A small network was shown many inputs. Here are its activations along a few directions, one row for each input.
In each table, some parts of the input vary, and every possible input appears once, in random order.
A made-up example of a description, with smaller parts first: values(3) and (point or ring(9) or (ring(5) and line(6))).
Shared parts are said once, and a part with two or three values counts as separate values.
In the rows, zero is written as 128.

Other details of the inputs shift rows strongly along three fixed directions, in all tables alike. That doesn't count.

Table:
R1: [200 133  96 159  75  72 191  84 114  69 153  48  53]
R2: [147  78 124 171 155 136 161 190 187 163  92 133 112]
R3: [110  72 170  44 101 141 150  57  69 171 105 102  86]
R4: [ 96  98 134  58 144 182  97 147 117 160  89 191 150]
R5: [158 118 153 167 158 129 161 180 191 183  99 133 135]
R6: [104  90 216  74 129 127 160  42  56 181 115 100 127]
R7: [195  64 110 124 136  89 202  94  90 200 120  62  71]
R8: [134 131 139 175 149 141 164 184 181 204 106 128 137]
R9: [ 56 107 163  94 170 173 116 126 119 159  97 193 145]
R10: [ 92 196 130 125 134 137  85 110  95  62 142 174 196]
R11: [ 65  91 136  66 143 160  90 134 139 173 112 190 146]
R12: [135 187  69 204 129 159 124 167 194  79 192  92 138]
R13: [134 193  67 211 114 121 144 154 167  80 140 126 104]
R14: [ 88 181 106 130 138 148  85 104  93  43 134 188 160]
R15: [137 140 156  80  95  67 105  49  65  69 161  82  96]
R16: [ 85 111 199  86 175 152 111 132 136 153 102 186 178]
R17: [157 100 125 176 149 143 151 204 160 197  96 125 159]
R18: [105 132 132 107  69 110 120  27  59  62 136  79  96]
R19: [160  83  87 157 155 136 155 190 164 198 115 149 123]
R20: [114 153 143  85  85  77 106  50  50  89 166  74  95]
R21: [151  92 147 167 150 125 155 196 189 178  99 123 143]
R22: [160 104 140 142 143 125 158 207 186 179 110 130 123]
R23: [140  65 189  53 109 125 116  61  45 192 121 105 121]
R24: [154 102 131 171 164 142 166 178 190 170  90 145 102]
R25: [ 74 194 118  92  91 135  70 134 125  68 150 158 161]
R26: [137 183  74 197  97  90 121 182 164  97 178 116 124]
R27: [139  61 192  50 138 191 119  39  59 175 132  77 128]
R28: [163 189  60 213 122 127 137 159 150  74 133 135 116]
R29: [ 64 184 124 117  97 134  66 121 129  63 141 151 184]
R30: [148 171  88 211 141 100 159 152 164  54 148 136 111]
R31: [ 88  80 148  63 151 148  88 134 151 152 108 194 145]
R32: [158  87 140 157 182 180 147 191 211 176 136 113 133]
R33: [ 60 186  70  96 132 121  66 131 145  63 153 183 157]
R34: [204 135 119 171  73  47 166  89 111  89 179  42  73]
R35: [ 92 108 155  61 167 149  70 158 102 179 107 179 163]
R36: [211 156  99 169  65  78 179 100  78  97 161  36  84]
R37: [205  94 163 155 118 112 203  89  89 206 106  54  97]
R38: [ 89 165  94 122 109 151  62 116 105  40 122 171 163]
R39: [ 84 174  82  91 140 110  65 131 157  44 147 188 155]
Each input here is: values(3) and (point or (values(2) and line(6))).
Change only the values(2) part in R20. List by row number the other rows that result.
> R33
Which other rows agree with R35 in the values(3) part? List them by row number.
> R4, R7, R10, R14, R17, R19, R23, R27, R28, R36, R37, R38
Change only the values(3) part in R18. List by row number the other rows that result.
> R2, R38
Change only the values(2) part in R11. List by row number the other rows that result.
> R26

Table:
R40: [ 91 121 141 104 144 144 114 154 142 136 105 175 139]
R41: [149 185  90 137  66  91 110  78  94  44 167  82 107]
R42: [101 132 178  95 116 150 120  37  83  93 127 111 138]
R43: [197  80 221 105 118 109 168  65  61 181 120  50 114]
R44: [ 99 127 118  97 148 150 102 136 129 128 112 189 153]
R45: [119 193  78 177 126  88 116 161 146  73 150 158 142]
R46: [143 166  92 150  98 102 125  63 103  20 164  92 104]
R47: [129 173  63 181 123 127 108 158 148  56 139 149 136]
R48: [105 119 171  67 104 104  98  55  89 105 146 107 125]
R49: [159  91 177 116 116 125 177  66  69 194 129  53 111]
R50: [188 132  83 191 135 100 184 185 163 174 141  88  96]
R51: [189 126 116 162  81  71 189 100 104 119 159  34  66]
R52: [180 118 104 191 128  95 186 186 187 155 139  79 100]
R53: [ 93 121 124 108 155 164  98 139 132 116 117 175 140]
R54: [150  74 137 119 146 148 153 161 150 199 118 123 110]
R55: [ 81 143 153 124 150 179 107 135 134 128 114 170 162]
R56: [124 194 100 184 121 141 110 152 172  67 167 119 161]
R57: [107 112 124 107 139 156 106 143 138 135 100 180 145]
R58: [103 115 128 105 147 160 111 142 142 131 112 179 136]
R59: [174 129  96 198 117  83 167 184 161 157 140  91 106]
R60: [144 175  80 149  96  92 126  66  77  32 164  97 108]
R61: [202 112  98 172  88  88 177  91  93 117 154  32  72]
R62: [120 178  89 183 126 100 124 167 159  79 149 149 125]
R63: [159  70 131 122 153 137 164 165 144 222 112 123 117]
R64: [120 114 150  64 103 131 100  55  96  95 144 112 124]
R65: [129 175  80 177 109 104 126 168 155  75 129 145 134]
R66: [111 128 148  75  99 125 108  51  69 100 114 126 113]
R67: [103 123 138  94 147 154  97 149 162 142 122 156 144]
R68: [ 87 124 145  98 144 141 106 140 152 118 106 174 150]
R69: [134 136 210  83 117 123 108  39  49  89 116 121 151]
R70: [122 115 144  64  88 129  95  56  72 102 134 116 126]
R71: [ 85 129 145  95 139 134  86 152 139 140 132 167 149]
R72: [123 172  93 181 131  98 124 160 175  74 147 145 133]
R73: [126 196  66 170 126 111 117 157 149  70 144 155 133]
R74: [ 93 131 136 100 151 154 101 134 154 120 110 174 141]
R75: [102 135 171  97 100 146 114  39  60 102 116 115 141]
R76: [144  86 163 151 155 165 171 165 150 222 115 102 124]
R77: [145  73 135 128 157 152 149 162 143 195 119 116 110]
R78: [149  80 144 124 152 144 161 169 153 216 111 114 100]
R79: [ 82 148 147 120 156 168 108 132 123 139 109 175 178]
R80: [137 162  75 170 133 129 109 165 175  72 162 126 137]
R81: [105 116 119  99 155 154  95 154 131 149 126 161 155]
R82: [184 127  90 190 127  87 189 191 160 170 139  87 104]
R83: [ 93 118 143 113 141 129 105 147 132 148 100 177 147]
R84: [105 111 132 105 152 157 111 137 158 126 110 175 143]
R85: [139  86 147 122 152 111 152 165 136 219 117 125 125]
R86: [159  72 167  93  95 101 163  83  80 180 114  66  92]
R87: [143  89 160 146 142 161 157 157 140 216 105 105 139]
R88: [ 90 135 132 101 146 156 100 141 139 124 111 178 135]
R89: [ 88 134 133  94 144 133 105 146 126 133 105 184 156]
The inputs of R76 and R55 match in every part but one. If R85 is changed in the same way as R76 into R55, which row does it become?
> R45
The inputs of R88 and R78 match in every part but one. If R73 is changed in the same way as R88 into R78, which row does it become?
> R50
Describe the family of inputs behind these rows.
> values(2) and (point or (line(4) and (point or line(5))))
Change only the values(2) part in R84. List by row number the other rows that result.
> R64

Table:
R90: [158 154 104 237 132 133 161 220 210 133 135  98 142]
R91: [155  94  87 153 147 196 147 179  84 228  78 150 147]
R92: [136  99 188 150 162 162 157 178 154 195 108 121 144]
R93: [191 112  88 222 122 116 223 145 157 146 137  61  48]
R94: [136  71 159 135 147 165 129 180 174 199 117 109 123]
R95: [147 121  41 200 145  91 149 226 196 149 130 148  94]
R96: [201 160 147 171  67  47 168  56  74  75 161  38 101]
R97: [192 184 138 155  70  69 177  57  72  71 171  27  86]
R98: [131  93 149  98 113 136 175   5  55 134 135  69  73]
R99: [118  87 141  62 127 152 101  69  92  90 125 130 107]
R100: [138 228 102 187 135 123  91 185 183  63 148 164 178]
R101: [ 99 124 150  69 107 137 120  53  87 104  92 138 117]
R102: [ 92 130 162 125 162 175  94 121 134 102  91 199 163]
R103: [ 97 211  60 164 117  95  86 206 176  93 180 159 151]
R104: [115 102 153 129 118 147 146  81 107 113  96 115 113]
R105: [ 86 113 154  96 127 157 126  38  82 102 105 129 140]
R106: [121 199  93 167 107 131 120 106 134  67 192  92 140]
R107: [ 76 108 128  98 141 182  74 135 149 102 108 181 134]
R108: [218 103  77 182 121  49 188 181 150 173 171  46  76]
R109: [ 78 135 144  94 143 141 105 145 124 108  94 206 158]
R110: [125  72 135 135 142 129 168 169 159 193  70 154 124]
R111: [113 101 163  56  85 114  83  86 100 126 139 115 133]
R112: [154  69 151 117 162 160 132 185 171 192 126 112 130]
R113: [120 173  67 147  91  98 127 124 138  60 151 145 107]
R114: [124 191  65 142 103 120 127 115 140  60 151 139  97]
R115: [129  85 163 155 174 167 174 164 147 178  83 148 118]
R116: [144 169  96 203 139 127 174 114 128  73 144 114 123]
R117: [133 188 105 160  71  81 115 131 137  57 156 102 150]
R118: [105 209  84 186 121 151  91 196 195  67 174 143 157]
R119: [197  28 122 115 135  98 200 132 129 202 108  90  66]
R120: [130  78 125  92 102 111 129  96 112 131 112 127  93]
R121: [145  82 154 148 165 127 166 163 148 188  71 169 128]
R122: [126 206 108 159 102  66 116 139 106  67 172 110 138]
R123: [102 124 165  55  89 117 101  81  93 136 145 121 134]
R124: [142  62 115 124 189 168 157 157 160 185 111 140 118]
R125: [ 65 139 134  94 157 123  99 147 108 124 103 204 147]
R126: [ 88 135 149 130 179 179 103 107 133 113 100 201 178]
R127: [187  75 157 147 148 118 232 119 111 206  85  86  62]
R128: [118 216  94 190 138  87  84 198 164  76 156 169 176]
R129: [163 110 119 148 134 188 128 197  90 250 111 115 179]
R130: [156  81 144  67  83 108 149  12  59 121 121  70  50]
R131: [ 98 149 147 101 161 158  94 121 131 109  86 208 156]
R132: [148 186  88 140  82 105  96 126 147  59 175  96 118]
R133: [126  64 123 143 174 174 154 152 164 190 101 137 112]
R134: [ 86 148 171  90 132 136  89 158 129 127 120 176 184]
R135: [108 137 179  63  97 131 104  69  93 124 117 108 144]
R136: [137 150  47 129 117  75 108 137 125  62 162 140 104]
R137: [ 94 126 181  91 116 152 110  53  88 122 131  99 166]
R138: [113 131 132  51 140 153  65 152 150 127 139 164 160]
R139: [ 58 128 119  93 140 122  90 142 125 127  93 197 151]
R140: [107 114 133  57 129 134  64 162 149 127 140 170 171]
R141: [192 140 105 149  96  93 155  62  94  74 197  21  97]
R142: [118 132 197 104 137 149 109  46  82 123 134 118 169]
R143: [ 83 158 142  70 130 163  79 145 149 144 135 168 155]
R144: [ 79 126 144  96 147 180  66 135 150 130 141 151 174]
R145: [151  95 192 161 167 158 146 165 159 196 103 129 151]
R146: [ 89 125 168  68  99  92  96  82  75 137 127 114 144]
R147: [180 130  44 179 159 124 160 220 208 130 130 144 100]
R148: [130 110 149 120 141  89 144  89  78 141 102 139 105]
R149: [160  57 121 133 136  87 212 126 111 235 112  90  48]
R150: [102 136 192  93 132 152 119  60  76 122 141 110 163]
R151: [129 173  78 143  85  68  88 137 130  74 183 103 120]
Describe the family of inputs behind these rows.
> values(2) and (point or (line(5) and line(6)))
The inputs of R112 and R99 match in every part but the values(2) part. If R140 is changed in the same way as R112 into R99, which row does it become?
> R119
The inputs of R115 and R92 match in every part but the values(2) part. If R101 is changed in the same way as R115 into R92, which row does it become?
> R135
Change only the line(6) part in R140. List by row number the other rows that result.
> R96, R111, R117, R123, R134
Change only the values(2) part in R147. List by row number the other rows that result.
> R138
Change only the values(2) part in R131. List by row number the other rows that result.
> R100
